These are the activations of a small neural network, seen along a few directions. Each row is one input.
In each table, some parts of the input vary, and every possible input appears once, in random order.
Descriptions start from the smaller parts, as in this example, which fits no table here: one of 5 places around a ring, together with either a single point or one of 11 places along a line or (one of 3 separate values, together with one of 4 places along a line).
Shared parts are said once, and a part with two or three values counts as separate values.
In the rows, zero is written as 128.

Other details of the inputs vary at random and push rows far along two fixed directions, the same in every table; ignore that.

Table:
r1: [148 147  91  93  84 165 174 145 131 143  81 134 134]
r2: [136 139 136  99 122 110 109 144 124  88 134 121 119]
r3: [132 129 180 179 227 129 101 124  92 124 143 107 121]
r4: [ 85 121 144 122 132  57  72 175 135  54 169 126  94]
r5: [146  85  82  27   7 106 124 129 177  63 134 142 180]
r6: [209 141 106 124 119 232 196  79 107 221  49 120 155]
r7: [104 211 143 182 197 135 134 139 106 178 141 142  74]
r8: [190 207  93 106 108 212 201  76 130 227 103 154 156]
r9: [150  28  94  56  37 120 125 116 167  57 122 126 208]
r10: [108 162 157 210 200 135 120 112 104 196 147 135  84]
r11: [175 167 143 104 119 200 217  46 102 205  54  53 169]
r12: [ 48 129 124 148 128  61  97 196 140  84 154 143  74]
r13: [ 52  73 131 174 129  63  88 175 139  93 148 134  79]
r14: [149 102  96 123  84 163 159 104 142 168 101 138 146]
r15: [ 98 147 111 127 117 114 136 167 131 121 118 139  99]
r16: [100 148 152 202 182 118 115 114 117 181 157 143  89]
r17: [147 196 174 154 210 143 113 137  89 139 132 109  91]
r18: [139 205 168 158 205 135 107 119 100 151 155 124  95]
r19: [140  83 139 124 141 124 111 122 124  95 135 114 160]
r20: [138  90 138 126 134 118 108 110 132 103 152 125 166]
r21: [168 160 119  83 102 148 133  97 141 138 140 143 155]
r22: [138  76 147 124 149 126 113 137 118  87 119 107 154]
r23: [145  38  98  63  40 111 121 109 170  68 137 139 207]
r24: [109  88 116 147 114 119 127 144 132 130 107 128 110]
r25: [ 48 128 119 144 115  55  99 182 149  89 168 153  82]
Description of these inputs: either a single point or (one of 4 separate values, together with one of 6 places along a line).
- Which other rows does r21 become when the choice among 4 separate values takes its other values? List them by row number. => r8, r16, r23

Table:
r26: [131 163 137 141 147 139 139 126 112 150 116 116 105]
r27: [ 99  92 129 130 133 100 103 166 131  77 137 128 122]
r28: [ 82 108 129 129 117  83 114 166 133  88 130 120 107]
r29: [122 154 135 144 155 140 144 130 110 143 111 115 118]
r30: [135 145 144 145 152 130 118 101 121 152 142 123 124]
r31: [ 75 102 124 139 109  83 114 158 143 107 140 133 102]
r32: [182 119 112  73  84 170 165  93 136 136  98 115 189]
r33: [121 159 134 152 143 139 136 118 124 172 125 128 100]
r34: [ 88 142 115 117 105  83 102 165 153  91 174 165 116]
r35: [139 151 153 131 154 131 117 110 117 132 135 114 121]
r36: [127 132 140 150 159 134 131 108 121 143 139 120 140]
r37: [100 101 144 119 124  85 100 144 133  79 147 117 126]
r38: [128 165 137 139 145 135 131 127 116 149 118 116 100]
r39: [143 139 139 141 165 147 126 134 110 135 122 126 124]
r40: [139 133 133 158 164 145 129 124 118 154 127 138 125]
r41: [144 135 132 154 156 147 127 122 117 157 127 139 125]
r42: [149 146 141 142 158 144 121 131 111 136 125 128 114]
r43: [147 143 140 141 160 148 124 133 109 137 122 127 121]
r44: [110 102 129 124 121  95  90 162 135  82 140 132 107]
r45: [125 160 139 143 152 136 138 131 110 149 116 116 109]
r46: [118 148 132 156 151 138 145 123 120 165 122 128 113]
r47: [101  90 126 143 119  89  96 156 140  96 148 146 109]
r48: [131 140 151 138 164 132 129 118 116 126 132 111 137]
r49: [131  81  78  70  19 127 156 126 167 114 104 137 157]
r50: [147  81 105  58  45 119 136 118 155  83 116 121 172]
r51: [115 146 130 157 152 141 148 122 119 161 119 128 118]
r52: [194 118  90  88  73 188 159  92 140 164  92 146 169]
r53: [133 138 143 147 154 134 126 105 119 150 142 122 133]
r54: [116 137 102  79  89  95 117 158 153  75 152 151 129]
r55: [ 91  82 124 145 129  95 105 158 139  91 144 142 122]
r56: [148 123 125 122 124 148 144  97 128 147 127 123 157]
r57: [184 118 102  83  72 173 164  75 140 156 107 126 182]
- Changing only one part turns r29 into r51. The same change can be made to r26. Which row results? => r49
- Describe the family of inputs behind these rows. => one of 2 separate values, together with either a single point or (one of 3 separate values, together with one of 5 places along a line)
- Which other rows does r40 become when the choice among 2 separate values takes its other values? List them by row number. => r39
- Which other rows does r37 become when the choice among 3 separate values takes its other values? List them by row number. => r43, r45
- Which other rows does r41 become when the place on the line of 5 takes its other values? List them by row number. => r40, r47, r52, r55

Table:
r58: [140 154 133 123 139 136 130 125 122 135 132 128 123]
r59: [128 143 131 138 142 134 134 128 120 138 120 123 119]
r60: [116 135 135 151 148 128 130 128 120 144 129 123 114]
r61: [ 92  83 114 114  88  87 114 160 150  81 131 131 124]
r62: [121 131 133 150 143 134 133 124 121 149 124 128 115]
r63: [122 144 136 136 143 130 130 131 118 131 123 122 116]
r64: [130 151 132 138 149 132 124 127 123 141 136 131 121]
r65: [132 147 136 129 137 133 133 132 118 134 120 118 119]
r66: [132 139 127 140 136 133 131 120 127 146 134 135 126]
r67: [194 106  71  46  27 188 181  92 155 144  88 141 199]
r68: [ 79  40 128 109  92  57  85 167 151  36 148 120 135]
r69: [125 137 133 150 144 129 124 123 125 147 137 140 117]
r70: [148 127 147 137 157 137 118 109 119 127 138 120 144]
r71: [133 154 135 132 147 134 125 127 123 138 134 131 122]
- Changing only one part turns r61 into r67. The same change can be made to r60. Which row results? => r66
- Describe the family of inputs behind these rows. => one of 2 separate values, together with either a single point or one of 6 places along a line
- Which other rows does r58 become when the choice among 2 separate values takes its other values? List them by row number. => r65
- Which other rows does r62 become when the choice among 2 separate values takes its other values? List them by row number. => r69
